Look-ups in named tables: a row name and a column name give one cell, copied from the table.

Kapu
|  | Dozeduz | Gagora |
|---|---|---|
| Zot | -1014 | 604 |
| Nik | -3534 | -6117 |
| Sibubet | 1040 | -1088 |
| Ner | -3247 | -5779 |
| Mus | -1687 | -1121 |
| Niro | -1223 | -3461 |
| Voma | -951 | 4769 |
| Gon | -838 | 1411 |
| Mol | -2563 | -5347 |
| Fikizes | 719 | 3214 |
| Rut | 3262 | 7836 |
| Pilopa | 2271 | -9927 |
| Mok | 678 | -6046 |
| Zagusi | 1299 | -8775 |

Zagusi, Dozeduz => 1299
Rut, Gagora => 7836
Ner, Dozeduz => -3247
Rut, Dozeduz => 3262
Mus, Gagora => -1121
Zagusi, Gagora => -8775
Mus, Dozeduz => -1687

Table Getim
|  | Gogu | Fovama | Razapu | Tige | Rig | Vubod | Dal | Zitile | Tenod | Vuz |
|---|---|---|---|---|---|---|---|---|---|---|
| Mutu | 158 | 188 | 180 | 136 | 165 | 103 | 105 | 61 | 198 | 247 |
| Pevuril | 147 | 192 | 183 | 119 | 119 | 50 | 75 | 78 | 161 | 242 |
| Dad | 122 | 173 | 84 | 125 | 107 | 107 | 60 | 108 | 165 | 174 |
| Tef | 105 | 177 | 56 | 135 | 145 | 172 | 82 | 68 | 200 | 161 |
| Sefazo | 65 | 195 | 35 | 120 | 123 | 172 | 59 | 35 | 191 | 149 |
| Fovo | 162 | 124 | 21 | 153 | 113 | 140 | 67 | 200 | 169 | 119 |
| Fiperu | 187 | 165 | 159 | 157 | 193 | 138 | 127 | 91 | 218 | 230 |

What is the Rig of Tef in Getim?
145
What is the Tige of Fovo in Getim?
153
What is the Gogu of Fiperu in Getim?
187
What is the Tige of Fiperu in Getim?
157
What is the Gogu of Dad in Getim?
122
What is the Fovama of Pevuril in Getim?
192
What is the Dal of Tef in Getim?
82
What is the Tenod of Sefazo in Getim?
191
What is the Dal of Fiperu in Getim?
127
What is the Tenod of Fiperu in Getim?
218
What is the Zitile of Mutu in Getim?
61
What is the Tenod of Fovo in Getim?
169
What is the Dal of Pevuril in Getim?
75
What is the Razapu of Fovo in Getim?
21
What is the Tige of Tef in Getim?
135
What is the Gogu of Sefazo in Getim?
65
What is the Rig of Dad in Getim?
107
What is the Vuz of Fovo in Getim?
119

Geviz:
	Vaz	Zigul
Pori	7.77	6.48
Rup	8.00	7.20
Zabago	9.57	8.54
Dugem	7.21	6.67
Dev	3.51	7.37
Gutapos	4.35	9.05
Vuverel	2.20	8.58
Mon	1.77	8.70

What is the Zigul of Rup in Geviz? 7.20
What is the Vaz of Zabago in Geviz? 9.57
What is the Zigul of Dev in Geviz? 7.37
What is the Vaz of Mon in Geviz? 1.77
What is the Zigul of Mon in Geviz? 8.70
What is the Zigul of Zabago in Geviz? 8.54
What is the Zigul of Gutapos in Geviz? 9.05
What is the Vaz of Gutapos in Geviz? 4.35
What is the Vaz of Dev in Geviz? 3.51
What is the Zigul of Vuverel in Geviz? 8.58
What is the Vaz of Pori in Geviz? 7.77
What is the Vaz of Dugem in Geviz? 7.21
What is the Vaz of Vuverel in Geviz? 2.20
What is the Zigul of Pori in Geviz? 6.48
What is the Vaz of Rup in Geviz? 8.00
What is the Zigul of Dugem in Geviz? 6.67

Liku =
	Paneg	Mamuvim	Revag	Lazitur	Samadi	Nuz	Kal	Gug	Fub	Dov
Paleset	4851	748	-1722	-914	890	324	-2210	-28	108	1728
Mev	4126	-1856	1070	163	-945	-3329	-7237	-1413	-2172	-339
Bedep	790	-1295	-1416	-267	2731	302	3832	-1096	652	1724
Seb	2099	-2162	-3241	2687	-2471	-3214	1535	-1151	-4485	-2380
Fif	1834	2805	3151	1613	-82	1347	2443	-4072	498	-68
Fubi	944	-3253	2081	1860	-137	402	-188	-189	-4790	-2106
Rop	843	348	-3766	2526	2152	-1590	-4204	936	328	2386
Nimiv	-2672	-174	-1485	5742	-3804	-935	1264	-458	2577	-253
Lim	2717	-1791	-1408	1387	-2878	-1941	662	8	2184	56

Dov of Nimiv: -253
Gug of Seb: -1151
Nuz of Seb: -3214
Samadi of Paleset: 890
Dov of Mev: -339
Dov of Fif: -68
Samadi of Fubi: -137

Todab
|  | Gorasak | Per | Timebel | Tirufop | Repoto | Makunod | Fef | Raravol |
|---|---|---|---|---|---|---|---|---|
| Gal | 39139 | 50726 | 63097 | 72743 | 54656 | 59722 | 21901 | 52152 |
| Mimude | 22083 | 58354 | 53905 | 80054 | 63037 | 64682 | 63168 | 65232 |
| Mir | 31461 | 51051 | 50914 | 71988 | 76614 | 60984 | 76084 | 72399 |
| Rog | 60510 | 56423 | 55355 | 54096 | 71455 | 48883 | 48449 | 71253 |
| Bege | 34855 | 57480 | 39366 | 84279 | 76147 | 57268 | 57557 | 63151 |
| Roku | 65518 | 57174 | 53402 | 64577 | 78601 | 58832 | 60483 | 75370 |

Gorasak of Mimude: 22083
Fef of Roku: 60483
Timebel of Rog: 55355
Makunod of Bege: 57268
Tirufop of Mir: 71988
Repoto of Mimude: 63037
Gorasak of Bege: 34855
Raravol of Mir: 72399
Tirufop of Roku: 64577
Repoto of Gal: 54656
Fef of Rog: 48449
Tirufop of Bege: 84279
Fef of Bege: 57557
Per of Roku: 57174
Gorasak of Roku: 65518
Per of Gal: 50726
Tirufop of Gal: 72743
Makunod of Gal: 59722
Raravol of Roku: 75370

Raz:
            Giz  Nirivi  Farevap  Faveses     Duk   Matip
Punonag   89720  -10949    21679    17299   52375  -93014
Gotep    -38581    9229     4731    41707    5351  -11395
Samop      9380   36875    59848    43752   40566   23838
Ralika    36826   94518   -12132    22748  -17363  -23316
Saf        3558  -65324    24975   -34470  -11616   56579
Fumu      -8635  -38839   -19320   -10898  -28217   37073
Vip      -47560  -25657    70684    42640  -17348  -10470
Refadov   48438   -3330   -74551    60813   51099   -3721
Suf       47624  -16304     -660   -33391    7178  -52360
Vuse       1054   24653    16144   -43097    6974  -30938
Sevo      41803  -34208    29249    43438   30979  -13790
Zamila   -60859   32536   -22785    -4211   68892     356
Kozat     26670   58941    71659   -49737   20643  -15395

Farevap of Refadov = -74551
Matip of Zamila = 356
Faveses of Punonag = 17299
Matip of Fumu = 37073
Duk of Samop = 40566
Nirivi of Ralika = 94518
Matip of Refadov = -3721
Farevap of Samop = 59848
Faveses of Zamila = -4211
Farevap of Sevo = 29249
Faveses of Samop = 43752
Duk of Vuse = 6974

Det =
fields: Modat, Rus, Zoka
Ret: [-0.01, -0.72, -0.35]
Tum: [0.21, 0.02, 0.16]
Bipu: [-0.98, 0.50, -0.08]
Zizefug: [-0.03, -0.15, -0.11]
Fofurak: [0.04, 0.67, 0.39]
Bif: [-0.16, -0.23, -0.19]
Fuz: [0.08, -0.03, 0.05]
Fizif: [-0.12, 0.37, -0.17]
Mifefab: [-0.27, 0.06, -0.15]
Bon: [-0.19, -0.36, -0.22]
Bas: [-0.01, -0.11, -0.02]

Fofurak, Zoka => 0.39
Bif, Zoka => -0.19
Bas, Modat => -0.01
Fuz, Rus => -0.03
Fizif, Modat => -0.12
Bif, Modat => -0.16
Mifefab, Rus => 0.06
Zizefug, Rus => -0.15
Bipu, Rus => 0.50
Bipu, Zoka => -0.08
Fofurak, Modat => 0.04
Zizefug, Modat => -0.03
Fofurak, Rus => 0.67

